Here are a small network's activations along a few directions, averaged over the inputs that share one value of a field.
Related values have similar rows: they may be neighbours, one step apart, or belong to one group.
In the rows, 500 means zero.
Random noise pushes rows far along 7 fixed directions. That doesn't count. These rows show it; they differ only by the noise:
[449 365 463 438 340 493 552 576 384 277 459 435 558 492 501 649 482 561
 498]
[320 595 610 418 605 504 570 514 264 561 433 486 285 456 268 597 457 467
 770]
[338 460 469 578 444 494 147 460 660 340 511 429 612 599 463 557 461 324
 380]
[263 295 406 582 558 490 879 517 283 477 385 340 349 669 547 841 479 712
 607]
[569 556 471 491 502 359 372 278 665 492 744 633 398 370 554 397 354 387
 514]
[409 529 393 693 536 442 577 469 628 465 638 579 360 692 552 636 378 587
 325]
[663 377 684 270 563 486 372 325 270 591 448 290 489 528 582 354 678 436
 644]
[495 406 386 400 732 450 417 451 608 566 426 569 530 753 315 462 433 309
 496]
[574 425 312 490 735 441 537 503 688 561 495 658 503 898 381 483 406 426
 308]


Values of Dezan:
j21: [398 632 520 624 552 457 459 461 570 552 487 678 403 341 351 530 442 516
 494]
j8: [591 424 345 489 450 480 398 427 672 387 485 641 646 305 395 354 323 446
 508]
j2: [355 572 485 473 590 546 675 734 496 516 305 408 546 634 262 586 454 400
 443]
j23: [505 697 446 679 397 571 490 440 627 533 687 612 386 477 549 524 347 495
 443]
j22: [234 386 574 607 463 519 269 530 643 436 447 342 549 588 422 603 491 389
 417]
j15: [248 736 467 748 669 560 196 335 669 691 591 537 236 516 491 475 491 463
 489]
j24: [476 638 536 410 558 604 331 603 442 548 378 435 533 406 424 421 506 307
 648]
j20: [495 275 433 486 564 481 473 270 618 603 570 371 550 592 742 567 555 384
 558]
j12: [869 564 364 318 754 497 830 646 545 638 491 875 470 449 347 324 396 606
 516]
j3: [405 708 683 817 334 596  64 419 663 465 712 394 473 437 627 508 475 598
 353]
j7: [297 546 478 546 469 470 429 763 577 321 345 559 570 617 322 599 522 499
 332]
j5: [504 582 436 339 537 530 499 532 606 494 510 605 551 410 340 450 491 258
 633]
j17: [561 385 656 436 488 445 327 377 358 669 379 261 604 524 547 401 721 506
 619]
j9: [296 546 503 620 712 545 139 450 714 554 439 415 544 631 392 362 596 149
 504]
j14: [758 428 557 459 381 594 509 581 416 482 428 386 710 451 720 427 644 587
 500]
j25: [465 405 446 495 501 565 447 464 395 532 486 458 495 561 475 482 480 513
 590]
j16: [609 559 669 317 259 527 503 665 322 453 511 451 587 383 432 514 612 522
 473]
j18: [671 348 528 630 507 548 443 483 457 458 533 257 519 853 854 425 807 737
 117]
j10: [388 507 675 368 369 578 280 475 469 507 388 458 744 359 355 444 531 322
 637]
j19: [672 642 592 521 272 617 312 634 605 411 527 524 677 539 547 393 472 531
 330]
j4: [439 467 497 499 432 458 653 485 541 444 479 524 630 223 529 588 368 455
 616]
j11: [698 390 399 489 335 503 518 664 558 269 530 638 692 813 550 536 575 607
 166]
j6: [702 583 523 503 807 431 742 589 446 755 376 630 466 711 480 336 591 598
 394]
j1: [307 461 358 612 554 379 606 484 647 482 527 523 527 367 535 581 465 422
 463]
j13: [533 362 488 534 531 542 420 295 430 572 464 245 521 455 888 406 717 559
 510]
Each value of Dezan is a pair of two hidden parts, and every pair occurs once (5 first parts, 5 second parts).
j8 and j12 share the first part; j8 and j15 share the second. Which value has the first part of j15 and the second part of j12?
> j13
j18 and j5 share the first part; j18 and j21 share the second. Which value has the first part of j21 and the second part of j5?
> j4
j17 and j6 share the first part; j17 and j11 share the second. Which value has the first part of j11 and the second part of j6?
> j9
j25 and j24 share the first part; j25 and j3 share the second. Which value has the first part of j3 and the second part of j24?
> j14

Values of Fev:
g3: [621 819 728 332 784 378 421 259 443 702 711 665 157 282 386 234 477 302
 703]
g11: [597 436 507 398 817 523 554 440 358 800 295 438 540 591 558 338 711 421
 688]
g1: [492 757 587 627 356 443 391 639 597 345 767 638 304 543 509 506 494 546
 230]
g12: [364 289 358 282 512 574 642 512 462 501 318 307 673 460 428 621 487 351
 756]
g2: [458 604 688 530 527 465 469 426 402 660 466 328 468 482 553 545 540 400
 687]
g7: [740 789 550 387 439 494 611 662 473 551 545 776 423 241 284 196 449 591
 460]
g4: [224 793 651 664 512 568 251 451 688 617 589 526 452 407 373 527 337 249
 553]
g6: [365 506 436 681 367 536 236 537 769 275 540 605 575 562 442 614 344 569
 346]
g10: [692 461 335 601 343 494 294 520 635 321 648 655 678 632 588 441 401 589
 147]
g8: [708 309 540 222 233 389 554 545 396 286 560 561 638 413 472 467 594 545
 406]
g9: [121 625 539 928 374 721 363 540 414 406 517 294 274 722 614 768 544 706
 389]
g5: [429 608 552 557 470 572 550 788 420 405 354 574 537 316 298 578 497 561
 507]
The values of Fev form 4 separate groups.
Which other values are in the same group as g9? Give them in the order they are listed.
> g6, g10
Which other values are in the same group as g4? Give them in the order they are listed.
> g12, g2
Which other values are in the same group as g3? Give them in the order they are listed.
> g1, g8

Values of Gelo:
k11: [730 172 494 142 581 468 621 428 247 421 312 358 599 615 566 485 640 506
 710]
k10: [658 555 670 339 520 646 474 530 209 562 321 450 512 306 401 328 596 556
 716]
k12: [ 65 810 586 842 291 498 508 594 487 340 619 498 390 207 512 774 460 509
 482]
k8: [664 606 584 335 431 551 746 774 402 475 458 741 529 584 270 540 392 597
 479]
k2: [614 319 339 344 452 534 425 422 507 434 420 510 672 322 641 347 515 448
 685]
k6: [346 329 286 471 452 492 789 454 452 472 467 420 527 477 511 698 340 470
 653]
k7: [534 304 400 299 606 375 867 405 472 556 494 487 458 188 538 509 468 515
 721]
k3: [278 279 390 434 405 448 653 508 396 359 422 473 455 451 373 681 458 578
 626]
k1: [344 324 387 415 450 520 701 623 433 463 385 467 561 486 333 729 408 436
 720]
k9: [464 347 477 627 671 525 574 507 385 542 425 354 415 985 586 643 621 696
 270]
k4: [604 502 494 526 558 420 615 541 603 573 539 497 489 540 619 439 576 491
 364]
k5: [376 487 324 651 526 379 370 370 773 519 527 615 553 324 449 497 279 436
 576]
The values of Gelo form 4 separate groups.
Which other values are in the same group as k9? Give them in the order they are listed.
> k11, k3
Which other values are in the same group as k12? Give them in the order they are listed.
> k7, k4
Which other values are in the same group as k8? Give them in the order they are listed.
> k6, k1

Values of Toki:
h16: [531 295 481 449 695 481 879 360 213 824 345 398 358 626 550 513 535 743
 764]
h12: [432 675 509 792 439 482 481 342 533 615 703 494 280 199 744 470 424 624
 603]
h11: [333 486 760 534 389 643 513 596 196 541 305 216 533 548 471 682 571 672
 660]
h10: [527 392 497 373 456 364 183 370 613 427 487 442 744 361 544 418 577 162
 544]
h14: [762 335 432 370 494 567 751 487 480 557 427 450 668 569 760 439 586 619
 537]
h4: [718 475 435 262 661 513 653 575 377 567 346 642 502 399 351 262 572 500
 667]
h7: [717 418 296 235 553 271 457 414 801 523 611 758 689 176 413 239 385 168
 512]
h13: [580 660 530 656 630 441 290 192 672 593 799 624 238 454 576 348 391 500
 409]
h6: [733 459 437 333 221 490 495 441 556 351 685 600 553 293 649 464 336 506
 549]
h18: [618 501 538 648 383 392 391 433 632 327 677 513 501 461 797 451 566 589
 257]
h15: [523 641 717 357 388 536 372 417 455 608 680 441 398 482 476 375 546 400
 517]
h5: [459 499 584 617 346 581 445 529 577 437 498 311 645 462 748 556 564 493
 322]
h1: [903 352 461 266 514 560 653 478 281 494 441 534 569 717 615 358 573 638
 498]
h17: [547 580 659 577 300 456 137 392 585 264 794 435 467 380 712 406 603 510
 263]
h8: [537 932 554 600 711 510 575 752 613 603 540 806 255 635 180 371 472 545
 292]
h9: [240 579 436 860 572 433 569 356 575 585 638 575 207 431 554 659 379 735
 487]
h3: [438 311 437 461 633 411 331 317 608 537 526 349 564 671 556 493 589 252
 499]
h2: [428 684 681 324 557 578 604 751 266 581 279 544 500 520  46 596 493 368
 687]
Each value of Toki is a pair of two hidden parts, and every pair occurs once (6 first parts, 3 second parts).
h14 and h11 share the first part; h14 and h5 share the second. Which value has the first part of h5 and the second part of h11?
> h2
h8 and h18 share the first part; h8 and h7 share the second. Which value has the first part of h7 and the second part of h18?
> h10
h1 and h12 share the first part; h1 and h13 share the second. Which value has the first part of h13 and the second part of h12?
> h4
